Each row below holds a small network's activations on one input, seen along a few directions.
Each table varies a few parts of the input and shows all the possible inputs, shuffled.
Descriptions start from the smaller parts, as in this example, which fits no table here: line(6) and (point or ring(11) or (values(3) and ring(8))).
Shared parts are said once, and a part with two or three values counts as separate values.
In the rows, 128 means zero.

Other details of the inputs vary at random and push rows far along two fixed directions, the same in every table; ignore that.

A family of inputs:
row 1: [159 126  73  58 123  89 143 193 128 164 118  90]
row 2: [ 68 211 187 158 152 175  74  49 120 110 121 167]
row 3: [144 225  97  62 162 184  57 101 105 234 102 110]
row 4: [ 71 118 187 212 134 133 141  77 139  42 137 188]
row 5: [145 228  73  57 142 168  64  95 101 224  99 102]
row 6: [176  51  77 150 101  77 179 177 134 131 134  83]
row 7: [155 122  66  60 129 106 139 192 119 159 133  86]
row 8: [144 178 126  65 132 138 104 130 123 147 153 130]
row 9: [ 87 108 179 145 130 122 130 123 162  59 152 144]
row 10: [183  64  74 130  92  95 169 200 125 162 124  94]
row 11: [138  82  95 155 112 104 161 130 136 106 130 132]
row 12: [154  47 107 172  89  81 179 174 135 112 138 109]
row 13: [151 117  68 114  98 120 141 154 117 158 113 119]
row 14: [ 73 210 198 123 184 192  52  26 117 141 111 177]
row 15: [171 131  91 116 121 130 139 167 118 163 114  95]
row 16: [143 136  89 116 102 125 122 138 115 160 114 109]
row 17: [160  44 115 147 100  95 177 167 125 112 122 120]
row 18: [ 95  64 199 214 146 117 151  90 152  51 147 171]
row 19: [ 62 207 212 147 173 193  52  40 121 135 118 186]
row 20: [115  79 169 213 118 101 168 130 139  59 148 140]
row 21: [102 122 167 113 114 124 160 118 157  98 164 137]
row 22: [159 239  91  48 158 192  66 120  90 230  86 106]
row 23: [171  99  78  77 107  81 159 201 139 138 124  83]
row 24: [100  95 200 193 140 131 147  94 132  55 129 170]
row 25: [ 73  97 183 155 141 127 128 115 152  47 168 154]
Each input here is: values(2) or ring(5) or (values(3) and line(6)).
A walk changes only the line(6) part. It starts at row 14 and steps to row 18. List the rest of the walk in order. -> row 3, row 6, row 5, row 11
Which other rows does row 15 become when the values(3) part takes its other values? List them by row number. -> row 3, row 10
A walk changes only the ring(5) part. It starts at row 1 and steps to row 7. List the rest of the walk in order. -> row 25, row 9, row 23

A family of inputs:
row 26: [106  58 152 215 165  88 135 108 159  65 141 150]
row 27: [194  92  47 117  98  95 170 228  98 166  90  80]
row 28: [111 139 144 169 128 142 110 116 124 116 105 110]
row 29: [138  62 174 220 114 112 176  90 149  75 163 169]
row 30: [ 53 193  96 133 103 159  84  88 122  89 164 163]
row 31: [118 140 177 200 141 135 128  91 123 100 147 148]
row 32: [108 179 179  81 156 142 115  88 131  66 145 152]
row 33: [205  44  80 142  72 102 203 186 128 142 115 126]
row 34: [105  81 168 237 142  90 159 125 137  58 148 132]
row 35: [191  82  31  91 121  98 137 206 116 182  81  94]
row 36: [118 193 123  26 158 162 102 157 131 186 136  98]
row 37: [102  98 200 120 127  96 108 151 156  83 176 141]
row 38: [122 211 157 138 133 188  84  83 110 162 111 125]
row 39: [100 173 134 116 164 170  60  77 129 157  94 129]
row 40: [122 166 153 141 126 184 103  62 136 157 114 149]
row 41: [111  33 170 202 139  88 167  90 130  71 154 161]
row 42: [145  85 133  96 126 100 178 161 148  70 147 121]
row 43: [126 196 131  26 151 152  77 160 134 198 144 104]
row 44: [209 107  62 120  84 108 180 215  94 175 100  91]
row 45: [ 96 112  74 135  53  45 180 136 164  94 144 122]
row 46: [102 155 149 118 143 171  85  63 107 156 110 138]
row 47: [ 79 223 161  49 187 185  76  94 137 155 131 139]
row 48: [184 123  48  52 114 134 126 167  81 224  83 103]
Describe the family of inputs behind these rows. -> values(2) or line(6) or (values(3) and ring(5))
Which other rows does row 33 become when the values(3) part takes its other values? List them by row number. -> row 29, row 40
Which other rows belong to the same alternative as row 30? List them by row number. -> row 45
